These are the activations of a small neural network, seen along a few directions. Each row is one input.
Each table varies a few parts of the input and shows all the possible inputs, shuffled.
Descriptions start from the smaller parts, as in this example, which fits no table here: values(3) and (point or ring(9) or (line(6) and ring(8))).
Shared parts are said once, and a part with two or three values counts as separate values.

A family of inputs:
x1: [ 24  41 -17   8  -9 -15   9  -9 -17  -1 -22  -8  13  16]
x2: [  3  33 -16  11  22 -12  -1 -14  19   6 -32  -6 -19  14]
x3: [-15   2  -1 -10 -21  16  -6  27 -25 -26  40  -6  10 -18]
x4: [  8  -6 -12  -5   9 -26  18  -5  26   4  12   2  15  41]
x5: [ 16  -4  -6   3  46  -8  13 -23  32   5 -12  -2   5  18]
x6: [ -9 -38   9  -3  -6  -5 -22  12   1 -14  39   5   1   2]
x7: [  3  31 -24 -13  -6  -6  35  14   2 -10  10 -11  23  21]
x8: [-22 -39  29 -19 -48  27  50  -1   9  78 -55  35   0 -28]
x9: [-14   4  11  13   6  10 -41   2  -7 -11  -3  -4 -34 -23]
x10: [  5  12   6  14 -23   6 -29   4 -46 -19   9  -4  -3 -21]
x11: [  1 -37  20   0  31  12 -27  -7   7 -13  15   0 -12 -21]
- What do these inputs look like to the network? => point or (values(2) and ring(5))

A family of inputs:
x12: [-10  41 -21   3   3   3 -28  26 -22 -55  46 -25  -3  -4]
x13: [  1 -35   7   6  41 -12 -49   0  18 -38  46  -8 -14   7]
x14: [  0 -31   2  -6  29 -14  30 -22  55  38 -21  16   0  29]
x15: [ 10  26  -1  25   0 -10 -54  -1 -35 -38  16 -14 -17  -5]
x16: [ 11   5  -7 -16 -38  -8  53   2  -4  30 -14  10  38  22]
x17: [ 11   3  -3  -1  33   0  32 -23  34  29 -43   4   0  10]
x18: [ 14  24  -8   8 -14 -14  22 -20   4  39 -57   9  -1  14]
x19: [ 10   5   0  12  46   3 -47  -6  -6 -48  30 -19 -15 -12]
x20: [  6   5  -7   3 -21  -5 -25  21 -46 -49  60 -13  21  -1]
x21: [ -5  39 -23 -16 -10  -2  54   7  17  20 -28  -3  11  19]
x22: [-49 -80  62 -20 -68  60  13  16 -15  71 -34  43 -21 -80]
- What do these inputs look like to the network? => point or (values(2) and line(5))

A family of inputs:
x23: [ 16 -59  40  -2 -17   7 -24  -8 -18  14 -28  10 -12 -32]
x24: [  7   9  -2  -9 -29 -37  36  -3  19  20   1   8  20  60]
x25: [ 15  12 -28  34  65 -25 -78   2  -2 -92  86 -33 -11  21]
x26: [ 21  29 -37 -25  14   2  62  -6  19  14 -16 -11  45  15]
x27: [ -6 -50  23 -39  -3  29  11  17  25  15   7   8  13 -32]
x28: [ 38  74 -37  28  42 -19 -45   4 -37 -96  53 -44  24  22]
x29: [ 14  59 -35  15  21 -38 -61  29 -18 -88  63 -45  -5  42]
x30: [  9  52 -18  -2  33  10  59 -11   8   5 -37 -13   4  11]
x31: [-17  39 -13 -12   6  -8  43  12  31   6 -29  -9 -21  26]
x32: [-50 -10  22  -3 -32  44  24  31 -21  19  -7  13 -21 -50]
x33: [-19 -28  43 -15  18  35   9  10  11   6 -15   1 -28 -37]
x34: [ -7   0  -4  22  37  -4 -26 -32  35  24 -27  12 -27   2]
x35: [-36 -32   3 -26 -54  39  26  37  -8  26  12  18  18 -45]
x36: [  4 -39   4  10  21 -26  15 -25  28  21  20  19  16  44]
x37: [ 32  25  -7   0  -1 -20  52 -27  -7  18  -6   4  47  43]
x38: [ -4  48 -11   1 -11 -17  -4 -11  25  26 -44   0 -23  21]
x39: [ 24  61 -15  12  14   1  11 -33   2  24 -52  -3   2   5]
x40: [ 17 -37  -7  22  20 -27 -12 -23  12  16 -25  13  -8  11]
x41: [ -7 -32 -25 -16  36  -4  23  -3  55  15   9   8  16  14]
x42: [  4 -58  50 -15 -18   9   2  -6  -2  18  17  20  11   0]
x43: [ -6  15 -32 -35 -15 -15  46  18  44  15  -9  -6  20  30]
x44: [-25 -39  29  -1 -67  19  15  14 -33  29  23  31  17 -12]
x45: [ -8 -21  44  -2  -1  29 -38 -15   4  23 -28   8 -30 -43]
x46: [-13 -42  18  12 -65  17 -12  12 -50  27 -22  21  -6 -44]
x47: [ 20  11 -13   3 -28 -40  10  -1   2  16 -42   1  -4  29]
x48: [-19  -9  -6   8  55   5  21 -10  42   5 -13   4 -25  10]
x49: [-38  -4  23  10 -50  38 -24   6 -29  38 -20  20 -23 -56]
x50: [  6  -8  15   2  29   3 -91  14 -39 -96  86 -36 -15 -28]
x51: [-21   9  -5   9 -20  16 -77  35 -75 -84  92 -16 -14 -40]
x52: [ 47  26 -18  15  -2 -22  25 -25 -21  15 -50  -1  21  13]
- What do these inputs look like to the network? => line(5) and (point or ring(5))
- The inputs of x34 and x45 match in every part but the line(5) part. If x36 is changed in the same way as x34 into x45, which row does it become? => x42
- Change only the line(5) part in x32. List by row number the other rows that result. => x30, x31, x33, x48
- A walk changes only the ring(5) part. It starts at x38 and steps to x31. List the rest of the walk in order. => x43, x24, x47
- Which other rows agree with x37 in the line(5) part? List them by row number. => x26, x28, x30, x39, x52

A family of inputs:
x53: [-12  59 -24  15   8 -22 -13  10   2 -28  16 -16 -12  37]
x54: [ 15 -13  -8  -2 -15 -36 -33  13  -9 -34  46 -12  13  27]
x55: [-14  -6 -25 -15  22   5 -11  25   8 -42  59 -15   9  -2]
x56: [ 25   1 -11  19  81 -25  -1 -48  59  13 -41 -10 -20  38]
x57: [-40 -14  28  -1 -36  19   0   4   6  40 -20  21 -34 -19]
x58: [ 15  -5   3 -19  22   6  -1  10 -14 -50  53 -20  23  -1]
x59: [ -2 -29  26  12 -29  22   0 -17 -34  42 -30  25   3 -35]
x60: [ 17  29   3 -20   2  15  61  -7   5  29 -47  -2  16  -4]
x61: [  9  -2   7  17 -19 -15 -65  10 -30 -33  14  -8 -24 -10]
x62: [-21  -1  -6  -1   2 -17 -18  20   5 -33  64  -7  -4  29]
x63: [ 11  -2   8  32  -1   6 -48  -8 -54 -33  22  -3  -1 -26]
x64: [  3 -41   7 -17 -44 -17  20   7  12  33 -11  19  18  20]
x65: [ -5 -28  23  -5 -50   2 -16  -4 -11  40 -39  21 -19 -19]
x66: [ 21 -15  -6  10   2 -14 -15  -7 -31 -34  56  -3  35  11]
x67: [ 22  19 -10  11 -17  -4  47 -24 -16  44 -46  16  23   9]
x68: [-27  10  10  19  -3   4 -51  18 -16 -31  33  -5 -40  -8]
x69: [  5 -44  28  17  68  -1 -44 -40  43   9 -23  12 -41 -14]
x70: [ 13  18 -14  -4 -36 -27  29  -7   6  40 -57   9   3  24]
x71: [  9 -43  10  -3 -25   4  37  -9 -10  37  -1  27  39   5]
x72: [ -3  55 -44  -1  28   1  -6  13   6 -36  13 -23   1   7]
x73: [ 27  48 -26  15  -9 -41 -29   2 -11 -28  -1 -22   4  34]
x74: [-32 -27  11 -14 -31   0  37  13  28  33   7  22   2  21]
x75: [-35 -17  11 -11 -15  39   5  13  10  32 -24   9 -20 -52]
x76: [ 36  49 -24  27   8 -15 -10 -19 -33 -27  10 -14  24  18]
x77: [-16  28 -26 -15  -1  12  52   6  28  31 -43   3   2  -6]
x78: [ -6 -16  39 -15 -11  39  15   0 -13  26 -33   4  -4 -47]
x79: [ 28  56 -15  -5  28   3   4  -3 -15 -42   8 -29  14   7]
x80: [  5 -30  23 -31  -7  23  51   8  10  21  -4   8  30  -8]
x81: [-25 -30  -5 -26 -10  21  42  20  33  25   2  13  15 -12]
x82: [  6   8  17   3  18  23 -33   9 -36 -49  19 -22 -10 -37]
x83: [ 16 -56   9   2  75 -20  -8 -30  64   8   5   8  -5  29]
x84: [-23  32 -10  -2 -22 -11  46   0  22  39 -40  11 -12  25]
x85: [-22   7 -10   6  17  24 -43  24 -14 -40  28 -16 -26 -40]
- What do these inputs look like to the network? => values(3) and (point or (values(2) and ring(5)))
- Change only the values(2) part in x57. List by row number the other rows that result. => x68

A family of inputs:
x86: [  8 -14   1  23 -55 -21 -19 -24 -24  39 -41  28  -6   4]
x87: [ 19 -61  50  -9  12   4 -11 -11  22  24 -26  13 -18 -15]
x88: [ -5 -46  14  31  -6 -13 -26 -19  20  44 -32  33 -28   0]
x89: [ 28  22  16   3   5 -13 -49   6 -39 -45  -5 -28  -6 -10]
x90: [  7  33 -17  40 -15 -29 -58  -1 -40 -22  -9 -12 -15   3]
x91: [-17  43 -18  10 -37  13  -7   3 -26  35 -48   3 -30 -21]
x92: [ 41  -2 -26   6  28 -49  70 -44  42  39 -55  -7  24  74]
x93: [  0  -1   7  24  48   9 -30 -21 -16 -38  53  -8  -8  -3]
x94: [ -8  17 -24 -26 -24  28  33  27 -17   3  -2 -10  26 -36]
x95: [-24 -54  17 -22 -10 -16  15  19  38  26  29  17   4  37]
x96: [-31 -19 -14 -25  23  40  25  21  29  -1   3  -5  11 -38]
x97: [-32  39 -10 -26 -48   3  38  38   2   8  10 -10   0   2]
x98: [ 19  29   2  35  -2   1 -17   2 -56 -44  36 -13  17   4]
x99: [-35   6  17   6  25  45  24  -4   4  12   0   9  -8 -29]
x100: [ -1  30 -17  -1 -30 -28 -13  38 -14 -53  53 -16   6  39]
x101: [ 13 -17  23  12 -39   2  21 -24 -44  20   5  26  33   2]
x102: [-12  -6  30 -15  19  38   2   3  31   4 -36  -9 -38 -43]
x103: [ -2 -50  34  11  15  11  12 -22  -4  29  14  29  12   0]
x104: [  3  29  18 -23 -20  30   6  11 -21   8 -46 -12 -19 -33]
x105: [ 27   9 -31   2  -5  -4 -15  26 -32 -53  45 -18  30  -5]
x106: [-10   5 -11  37  31 -23 -70 -19   3 -18   7  -4 -42  -7]
x107: [ 20 -37  -7 -19 -41  -4  20   0 -15  13  13  13  52  -9]
x108: [  6 -24 -26  -9  45   6 -26   6   7 -49  58 -13   6  -9]
x109: [-24  -4 -14 -13  21 -15 -25  19  23 -50  65  -7 -18  39]
x110: [ 55  74 -42  12  64 -37   0 -38  43 -15 -11 -28  30  70]
x111: [ 14  -9  23  -1  49  -6 -56 -14   6 -40  14 -26 -34 -22]
x112: [-56   2  -1 -26   0  18  29  33  46   3  13  -2 -15   4]
x113: [ 29 -26  37 -14 -35  -3  -8 -14 -21  18 -37  14   6  -8]
x114: [ -6 -15   7 -18 -65 -29  24  14   2  21  24  12  26  31]
x115: [-14  39   6   4 -21  35  34   4 -45  13  -7   3   7 -24]
x116: [-36  11  -6  20   4  22 -15  -2  26  29 -42  13 -45 -28]
x117: [ 18  70 -42 -10  49 -22  79 -18  47  21 -62   4   8  37]
x118: [  4 -74   4 -20  13   7  13   5  23  20  19  15  30  -7]
- What do these inputs look like to the network? => values(3) and (point or (values(2) and line(5)))
- The inputs of x115 and x98 match in every part but the values(3) part. If x96 is changed in the same way as x115 into x98, which row does it become? => x108
- Change only the values(2) part in x89. List by row number the other rows that result. => x111
- Change only the line(5) part in x101. List by row number the other rows that result. => x86, x107, x113, x114
